Q:
140  125  127  150  153
131  139  142  133  125
A: 127

Q: 122  131  116  134  135  151
A: 116

Q:
113  110  108  114  113  117
134  139  140  143  151  154
127  128  123  126  123  121
A: 108

Q: 114  101  102  115
A: 102

Q:
153  112  149  102   98  152
139  121  143  102  112  132
A: 149

Q: 104  122  123  140
A: 123

Q: 127  124  136  140  154  114  133
A: 136

Q: 115  101  132  154  148  115  127
A: 132
---
[[100 145 113 131 127]
 [114 152 121 128 148]
 [145 106 138 128 114]] yields 113

[[107 148 132 129 134]
 [120 154 120 136 146]
 [118 146 139 132 139]] yields 132

[[129 111 151 148 130]
 [129 107 154 150 129]
 [130 116 147 144 132]] yields 151

[[128 144 133 149 128]
 [126 147 142 152 126]
 [128 149 136 143 127]] yields 133

[[140 128 138 131 131]
 [141 120 142 140 106]
 [116 127 129 125 145]] yields 138

[[127 144 127 146 105]
 [126 146 129 150 101]
 [126 145 129 149 101]] yields 127
---
[[106 104 126 135 118 129 119]
 [149 127 129 123 134 131 143]
 [134 131 128 127 132 128 138]] out 128

[[126 117 153 129 127 122 125]
 [125 121 123 126 125 123 134]
 [125 121 120 125 124 123 137]] out 120

[[123 131 127 112 142 117 135]
 [134 141 103 133 118 116 148]
 [117 126 131 120 133 129 126]] out 131

[[122 124 140 147 111 123 133]
 [153 136 157 115 109 129 117]
 [134 123 153 130 116 129 121]] out 153

[[123 112 100 131 155 110 147]
 [110 114  99 135 139 117 120]
 [130 122 114 106 144 113 117]] out 114

[[130 123 129 110 117 112 102]
 [139 135 137 134 131 138 139]
 [114 119 134 127 137 140 154]] out 134
---
[[122 120 145 127 132]
 [134 125 130 123 129]
 [117 111 151 131 133]] result: 151

[[133 127 134 150 131 106 114]
 [120 122 127 157 116 134 116]
 [126 126 124 151 109 139 141]] result: 109

[[118 124 120 122 130]
 [148 117 153 124 145]
 [119 133 115 130 113]] result: 115

[[147 119 124 124 115 152]
 [149 114 136 127 127 132]
 [150 125 117 138 125 127]] result: 138

[[128 137 109 109 113 106]
 [135 131 135 118 114 121]
 [130 143 155 130 144 156]] result: 130

[[132 125 125 127 126 112]
 [132 156 151 115 143 153]
 [136 124 119 143 129 116]] result: 143

[[148 153 144 128]
 [142 132 133 142]
 [142 124 125 149]] result: 124
---
[152 103 147 122 144 149] gives 152, 149

[133 120 143 100] gives 133, 100

[134 125 130 157] gives 134, 157

[[126 129 128 144 139 125]
 [129 127 127 134 158 130]
 [129 128 127 146 106 128]] gives 126, 128

[101 141 122 107] gives 101, 107

[118 115 124 125 106 136 139] gives 118, 139

[[109 129 110 140 114 108 114]
 [119 139 116 142 121 119 142]
 [130 151 130 136 117 137 139]] gives 109, 139

[[140 154 144 125 147 120 154]
 [144 144 120 128 127 127 137]
 [123 136 134 130 134 133 114]] gives 140, 114

[120  98 118 123 122 147] gives 120, 147

[ 98 153 147 113] gives 98, 113
---
[156 126 136 103 129 122 143] Out: 156
[119 124 146 147 101 100 104] Out: 119
[139 145 154 116] Out: 139
[105 140 129 143 129 150] Out: 105
[104 125 148 124 139 116] Out: 104
[125 119 124 145 107 102] Out: 125
---
[125 117  99 103] => 103
[134 146 151 138 154 129 127] => 127
[157 108 127 131 119] => 119
[114 123 139 136 150 110] => 110
[100 126 113 134] => 134
[107 136 149 111 127 128] => 128
---
[103 147 114 113 127 137 138]	127

[101 146 143 132 116 155 135]	135

[[131 133 125 141 111 135 112]
 [137 135 124 144 123 137 114]
 [103 110 118 132 106 117 127]]	125

[117 142 133 127 134 131 149]	133

[108 128 127 119 103]	119

[136 137 132 150 138 128 143]	137

[[129 129 145 152 153]
 [128 135 151 152 153]
 [128 128 128 136 151]]	136

[106 146 116 142 115]	116

[105 128 153 137 133]	133

[135 130 119 131  99 151 139]	131
